A small network was shown many inputs. Here are its activations along a few directions, one row for each input.
In each table, some parts of the input vary, and every possible input appears once, in random order.
Descriptions start from the smaller parts, as in this example, which fits no table here: one of 8 places around a ring, together with either a single point or one of 9 places around a ring or (one of 3 separate values, together with one of 4 places along a line).
Shared parts are said once, and a part with two or three values counts as separate values.

Other details of the inputs shift rows strongly along two fixed directions, in all tables alike. That doesn't count.

A family of inputs:
row 1: [ 10  16 -51 -38  18  37 -43 -59  13  42 -26   4]
row 2: [ 28  30 -56 -47  -1  36 -35 -72  -4  18  -4   4]
row 3: [-38   5  28  31   0  21  21 -39 -26 -50   8  -1]
row 4: [  7  30 -54 -43  12  55 -34 -66  10  30 -16  -1]
row 5: [-40   4  20  19  -6  28  30 -33 -17 -53  31  -5]
row 6: [  3   9  24  31 -25   9  20 -26 -48 -53  18  -1]
row 7: [  3 -16 -31 -35  32 -43 -37  43  73  74 -27  -6]
row 8: [-18  12  23  14 -20  11  27 -34 -26 -58  34  -6]
row 9: [-22 -31  52  30   3 -88  19  71  30 -13   9 -16]
row 10: [-39   6  27  29  -1  25  23 -36 -24 -51  12  -8]
row 11: [ 21  13 -53 -34  17  47 -26 -36  11  45 -24   6]
row 12: [-12 -43  57  48  -3 -82  32 105  17   6   8   0]
row 13: [-53   1  49   6  18  40   7 -21 -35 -66 -27 -11]
row 14: [ 43  22 -47 -33  -3  41 -28 -22   2  50 -21  12]
row 15: [-39   3  16  23   0  21  27 -36 -23 -56  25  -1]
row 16: [-12 -38  51  46  -5 -69  33  94  12   0  11  -5]
row 17: [ 19  16 -57 -35  13  52 -25 -44   5  42 -17   7]
row 18: [ 18   8 -59 -39  10  54 -23 -44   8  39  -5  10]
row 19: [ 44 -19 -25 -28   9 -66 -41  69  58  79 -23  -4]
row 20: [ 40  23 -54 -34  -7  43 -28 -32  -7  48 -13  12]
row 21: [-15   8  29  26 -12   0  17 -43 -38 -56  13  -1]
row 22: [-26  -4  13  31  -1  31  36 -25 -32 -49  23   6]
row 23: [ 34  12 -22 -60  14  23 -62   3  -1  43 -52  -6]
row 24: [  4  18  26  28 -26  13  24 -22 -42 -56  17   2]
row 25: [ 35 -20 -25 -24  12 -52 -27  80  57  88 -24   4]
row 26: [-25  -1  27  37  -2  34  32 -27 -35 -42   7   3]
row 27: [ 33 -18 -35 -26   8 -40 -25  61  46  76 -11  11]
row 28: [ 44 -26 -21 -25  12 -83 -42  76  60  84 -26   2]
row 29: [ -7   4  16  28 -28  28  35 -15 -43 -44  33  12]
row 30: [-27  -3  17  26  -7  38  38 -22 -27 -47  28   4]
row 31: [-34 -50  53  47  17 -75  34  94  31   3   3  -5]
row 32: [ 24  -7 -28 -40  17 -55 -39  35  59  65 -23  -7]
row 33: [ 27  31 -56 -52  -7  43 -33 -74  -3  20   3   1]
row 34: [  0  16  20  27 -29   9  24 -23 -45 -54  24   0]
row 35: [ -2   6  30  37 -21  28  30 -18 -50 -38  12   8]
row 36: [-23 -19  46  24  -2 -77  24  62  25 -18  15 -15]
row 37: [ -5   8  18  32 -23  28  34 -14 -43 -46  26  13]
row 38: [-46 -38  48  36  16 -72  22  71  36  -7   7 -15]
row 39: [ -6  13  23  32 -25  29  34 -14 -45 -42  21   7]
row 40: [ 22   8 -54 -33  17  45 -31 -36  11  53 -26   3]
row 41: [ 29  32 -54 -47  -1  39 -34 -70  -1  18  -5   3]
row 42: [  7  28 -57 -43  12  53 -35 -68   7  30 -15   0]
row 43: [-12 -37  54  46  -5 -69  34  99  16   1  10  -5]
row 44: [ 47  35 -52 -38 -15  38 -34 -50 -11  27 -10   6]
row 45: [-34 -34  42  39  11 -50  38  76  25  -9  11  -6]
row 46: [  0  12  18  23 -33  15  27 -21 -38 -56  35   5]
row 47: [ 14 -26 -26 -25  33 -43 -24  73  74  85 -30  -2]
row 48: [  7  21 -59 -48   8  57 -31 -69   9  28  -1   2]
row 49: [ -4 -20  37  33 -14 -65  26  66   8 -25  25   0]
row 50: [-44 -29  48  32  16 -64  26  70  40 -13   6 -12]
row 51: [  3  16  23  28 -26  10  24 -23 -44 -56  18   2]
row 52: [ 20  11 -58 -35  15  51 -24 -40  11  39 -13  11]
row 53: [ 33  24 -45 -42   4  24 -45 -63   3  32 -23   4]
row 54: [  1  12  15  26 -27   8  24 -24 -44 -57  30   6]
row 55: [ 45  27 -57 -41 -18  38 -33 -50  -9  25   4  10]
row 56: [ 26 -35   2 -49  44 -60 -57 124  63 105 -59  -7]
row 57: [-33   6  50  -1   0  25   5 -22 -44 -71 -23 -14]
row 58: [-22 -23  50  26   2 -81  22  67  30 -18   9 -13]
row 59: [  6  10  29  33 -24   9  20 -27 -48 -53  15   5]
row 60: [  5 -40  -4 -51  62 -47 -53 106  75  96 -69  -8]
row 61: [-38   6  19  23   0  24  28 -34 -20 -56  24  -2]
row 62: [-26   0  24  36  -2  37  34 -24 -33 -43  10  -2]
row 63: [-13 -29  40  35 -15 -47  37  77  10 -11  28   6]
row 64: [ 32  25 -50 -45   2  29 -44 -66   0  32 -19  -2]
row 65: [-19  16  24  19 -17   4  24 -37 -34 -57  22  -8]
Each input here is: one of 5 places around a ring, together with either a single point or (one of 2 separate values, together with one of 6 places along a line).
Q: The inputs of row 24 and row 14 match in every part but the place on the ring of 5. If row 46 is changed in the same way as row 24 into row 14, which row does it become?
A: row 63
Q: The inputs of row 58 and row 47 match in every part but the place on the ring of 5. If row 9 is changed in the same way as row 58 into row 47, which row does it become?
A: row 62
Q: Which other rows agree with row 1 in the place on the ring of 5? List them by row number.
A: row 3, row 4, row 5, row 7, row 10, row 13, row 15, row 38, row 42, row 48, row 50, row 61
Q: Start at row 29 and move only the place on the line of 6, one step at a time. The first step leads to row 27. Which rows follow, in order?
A: row 20, row 25, row 16, row 12
Q: Which other rows does row 4 become when the place on the ring of 5 takes its other values? List them by row number.
A: row 36, row 39, row 44, row 45
Q: Which other rows does row 22 become when the place on the line of 6 takes its other values? List them by row number.
A: row 11, row 17, row 18, row 31, row 40
